Each row has a name. Each question is about the rows just above it.

-1.57 -7.99 -3.80 -7.98 2.90 -> monob
-0.70 -3.32 3.64 -8.25 1.28 -> bado
-7.98 -3.35 -8.27 2.89 0.29 -> rav
Shared by monob and rav: | -7.98
The one value in rav and monob: | -7.98

2.76 2.10 7.01 2.01 -0.19 7.01 1.24 -6.25 -3.73 2.29 -7.16 -7.26 2.91 1.97 -4.67 2.30 -4.95 -5.60 2.54 -0.67 7.21 : rugug
1.41 -0.09 0.73 1.82 2.61 0.84 2.35 1.78 -5.76 1.09 -2.05 -2.71 -0.68 -1.37 -5.53 1.06 -5.52 2.39 -0.35 2.35 0.95 : Baze
2.15 0.29 0.85 1.58 -1.67 0.75 2.56 -1.16 -0.25 2.38 -2.78 -2.64 0.98 -0.38 -0.66 2.35 -0.88 -0.63 1.48 -1.74 0.69 : Gagi
2.15 1.87 0.85 1.58 -1.67 0.75 0.66 -1.16 -0.25 2.38 -2.78 -2.64 0.98 -0.38 -0.66 2.35 -0.88 -0.63 1.48 -1.74 0.69 : fab
2.55 -3.92 -2.40 4.70 -0.14 -1.93 -5.58 4.56 -2.79 -3.74 1.68 0.81 -1.21 5.28 -2.45 -3.73 -2.13 4.66 -1.14 -0.49 -1.60 : Guku
3.58 -1.16 -0.80 3.81 -4.04 -0.49 0.23 -0.24 1.71 0.89 -2.12 -1.89 0.73 2.51 1.19 0.88 1.01 0.32 1.43 -4.16 -0.71 : Feme
2.76 2.10 7.01 2.01 -0.19 7.01 1.24 -6.25 -3.73 2.29 -2.48 -3.05 7.25 3.27 -1.51 6.53 -1.75 -0.20 7.73 7.73 0.87 : Zuped
The value that Baze holds more than once: | 2.35
Repeated in rugug: | 7.01

7.44 -4.15 7.91 -0.17 -0.48 0.74 -1.75 -4.49 -0.05 -> Vepag
-0.95 -4.83 0.75 6.30 2.63 -2.47 0.17 0.88 -0.73 -> Tive
2.41 -1.42 0.16 4.28 7.45 -0.53 -6.54 -1.49 3.59 -> Mutad
Right after 7.45 comes | -0.53
Right after 0.17 comes | 0.88

0.99 -0.07 -0.03 -0.11 -5.52 -2.38 3.81 1.94 -1.14 -0.36 0.98 -0.93 -0.28 1.22 -2.28 -0.67 1.05 2.51 -0.63 -0.12 3.64 0.24 2.41 0.47 2.27 0.13 -2.29 -5.67 0.15 2.68 -0.79 2.71 1.81 1.63 -0.52 0.84 0.67 0.04 0.79 2.59 2.00 1.18 -1.12 -2.11 2.05 1.29 -2.26 -0.65 -0.15 -> Faku
1.16 0.00 -0.01 5.17 -5.98 3.30 1.87 0.77 1.07 -0.24 0.29 -3.65 -2.33 1.43 -1.80 1.53 1.17 -0.12 -1.52 2.25 3.42 0.28 5.32 1.28 0.85 -0.17 -2.59 -1.91 2.06 0.59 -1.30 0.95 3.17 1.33 0.01 0.38 0.28 -0.49 1.00 0.72 0.83 1.64 -1.58 -4.60 2.60 -0.32 -0.87 0.68 1.90 -> tefu
1.16 0.00 -0.01 5.17 -5.98 3.30 1.87 0.77 -1.03 -0.24 0.29 -3.65 -2.33 1.43 -1.80 1.53 1.17 -0.12 -1.52 2.25 3.42 0.28 5.32 1.28 0.85 -0.17 -2.59 -1.64 2.06 0.59 -1.30 0.95 3.17 1.33 0.01 0.86 0.28 -0.49 1.00 0.72 0.83 1.64 -1.58 -4.60 2.60 -0.32 -0.87 0.68 1.90 -> zokup
0.03 -0.37 -1.32 0.66 4.16 -1.79 1.04 -1.47 0.63 0.49 -0.50 1.06 -1.28 -1.72 -0.71 1.62 2.17 2.99 -0.99 -1.69 -1.27 -1.18 -1.55 -0.08 -3.64 -0.14 -0.58 3.71 4.17 0.43 -1.62 -4.93 0.42 0.26 0.85 -1.90 -1.28 -0.82 -0.62 1.75 -0.09 -0.94 -7.00 -0.29 -1.85 2.44 2.79 -1.74 -1.70 -> galu
0.78 -0.33 1.06 -0.07 4.62 -0.01 0.32 -0.49 1.02 0.50 0.22 -0.35 -2.67 -0.62 0.76 -0.41 0.39 -4.04 1.05 1.73 1.02 -0.26 0.58 -0.53 1.21 0.09 -2.30 -2.14 -2.77 0.36 0.77 4.10 3.63 -1.00 0.68 0.56 -1.01 -0.35 -0.86 -0.78 0.69 0.25 -2.45 0.15 1.09 1.14 0.04 -1.56 0.68 -> zizef
2.04 -0.61 0.33 -1.03 1.72 -1.31 -0.03 -0.98 0.94 0.43 1.08 0.62 -4.24 0.26 -0.27 -0.89 -0.06 -2.03 0.87 1.20 1.40 0.03 -3.14 -0.72 1.39 -0.52 -1.32 -0.76 -2.47 -0.09 0.76 1.48 2.94 0.33 -0.12 0.87 0.60 1.51 -0.94 -0.02 -0.20 0.71 -0.70 0.91 1.10 0.86 -1.93 -2.26 -0.09 -> nipun
0.03 0.26 0.53 1.53 3.37 1.16 -0.45 -0.65 0.87 -0.03 -1.30 -3.69 0.56 -0.71 -0.45 1.46 2.35 0.49 0.49 0.09 -1.72 -0.36 3.79 0.30 -1.54 0.35 -0.03 2.40 3.25 1.09 -0.74 -2.70 0.06 -0.26 0.29 -0.55 -1.42 -0.87 -0.34 0.68 -0.19 0.09 -5.38 0.01 0.26 0.24 2.61 -1.25 -0.10 -> Rulel
2.55 -0.75 -1.47 0.32 0.17 -1.33 0.70 -0.49 0.50 0.65 2.10 5.26 -5.27 -0.05 -0.69 0.04 -0.46 1.13 -0.04 0.48 0.89 0.04 -8.26 -0.60 -0.21 -1.49 0.49 5.82 0.73 -2.41 0.11 -4.28 2.79 1.70 -0.02 0.18 1.65 0.11 -0.88 0.26 -1.68 -0.61 0.49 -1.35 0.51 0.91 -1.23 -0.79 -1.15 -> vot
0.99 -0.07 -0.03 -0.11 -5.52 -2.38 3.81 1.94 -1.14 -0.36 0.98 0.25 -0.28 1.22 -2.28 -0.67 1.05 2.51 -0.63 -0.12 3.64 0.24 2.41 0.47 2.27 0.13 -2.29 -5.67 0.15 2.68 -0.79 -0.97 -2.22 1.85 -0.16 0.70 1.06 -0.21 -0.17 2.45 -2.34 -1.56 1.44 1.61 1.50 -0.01 -5.55 -2.88 -0.99 -> vuk
-0.68 1.06 1.91 -2.24 -0.85 -2.99 -0.45 -0.37 0.05 -0.33 -0.74 0.12 -1.51 0.00 -1.10 -2.19 2.58 1.11 1.81 -0.88 -1.24 0.30 -1.20 0.52 -0.27 -1.02 2.51 1.45 -1.10 1.89 -0.17 0.61 0.62 1.26 1.09 -0.52 0.49 -0.44 -0.75 2.25 0.54 -0.06 0.20 0.80 0.47 -1.33 -1.80 2.04 -0.46 -> meke
Shared by nipun and zizef: | 0.76
The entry that follows -1.02: | 2.51
What comes right after 1.50 in the named rows? | -0.01
Whose row is 0.99 -0.07 -0.03 -0.11 -5.52 -2.38 3.81 1.94 -1.14 -0.36 0.98 0.25 -0.28 1.22 -2.28 -0.67 1.05 2.51 -0.63 -0.12 3.64 0.24 2.41 0.47 2.27 0.13 -2.29 -5.67 0.15 2.68 -0.79 -0.97 -2.22 1.85 -0.16 0.70 1.06 -0.21 -0.17 2.45 -2.34 -1.56 1.44 1.61 1.50 -0.01 -5.55 -2.88 -0.99? | vuk

0.33 -0.20 -0.44 1.25 0.89 -0.42 0.05 -0.54 -0.11 -0.64 -1.18 0.69 -0.91 -0.61 -1.11 -1.93 0.69 1.54 0.76 0.84 3.13 0.15 0.20 -0.87 -0.37 -0.81 -1.48 2.00 -0.34 -2.09 1.29 0.54 0.11 -0.24 -0.53 -0.10 -1.51 1.82 -1.15  numet
4.02 -3.28 0.50 1.68 1.39 5.60 1.06 -0.05 -3.18 -5.23 4.80 3.57 -3.28 0.12 5.59 1.68 0.73 1.68 1.86 -2.73 2.50 -7.20 2.19 3.13 -1.75 1.07 5.53 1.68 3.02 -4.97 4.37 -1.09 -5.53 1.68 6.02 5.96 -1.28 -6.74 1.68  sedus
-2.69 4.10 1.99 -3.23 -2.46 -0.04 0.60 2.24 -4.42 -2.43 -5.68 0.73 6.82 1.82 -0.95 -0.07 -8.27 -1.04 1.17 -0.07 1.26 5.63 4.83 3.99 -3.69 0.19 0.38 1.75 -0.07 -2.97 -3.80 2.58 -1.97 1.11 -1.24 -0.35 3.07 2.80 -1.32  gogar
The value that gogar holds more than once: | -0.07
The value that numet holds more than once: | 0.69
0.33 -0.20 -0.44 1.25 0.89 -0.42 0.05 -0.54 -0.11 -0.64 -1.18 0.69 -0.91 -0.61 -1.11 -1.93 0.69 1.54 0.76 0.84 3.13 0.15 0.20 -0.87 -0.37 -0.81 -1.48 2.00 -0.34 -2.09 1.29 0.54 0.11 -0.24 -0.53 -0.10 -1.51 1.82 -1.15 is in which row? | numet
Right after -1.11 comes | -1.93
Which value is in both sedus and numet? | 3.13

0.38 2.58 0.16 -0.44 1.06 4.97 -2.59 -0.40 4.40 0.00 : peko
0.38 2.58 0.16 -0.44 1.06 4.97 6.20 1.83 -3.50 2.32 : Rekuz
0.38 1.18 0.16 -0.44 1.06 4.97 6.20 6.42 -0.75 6.19 : pives
0.38 2.58 0.16 -0.44 1.06 3.51 -2.59 -0.40 4.40 0.00 : Paru
-0.99 -0.06 -1.98 1.17 -1.67 -1.52 1.57 5.60 0.58 5.64 : Vop
The entry that follows 1.17: | -1.67
The entry that follows 0.58: | 5.64

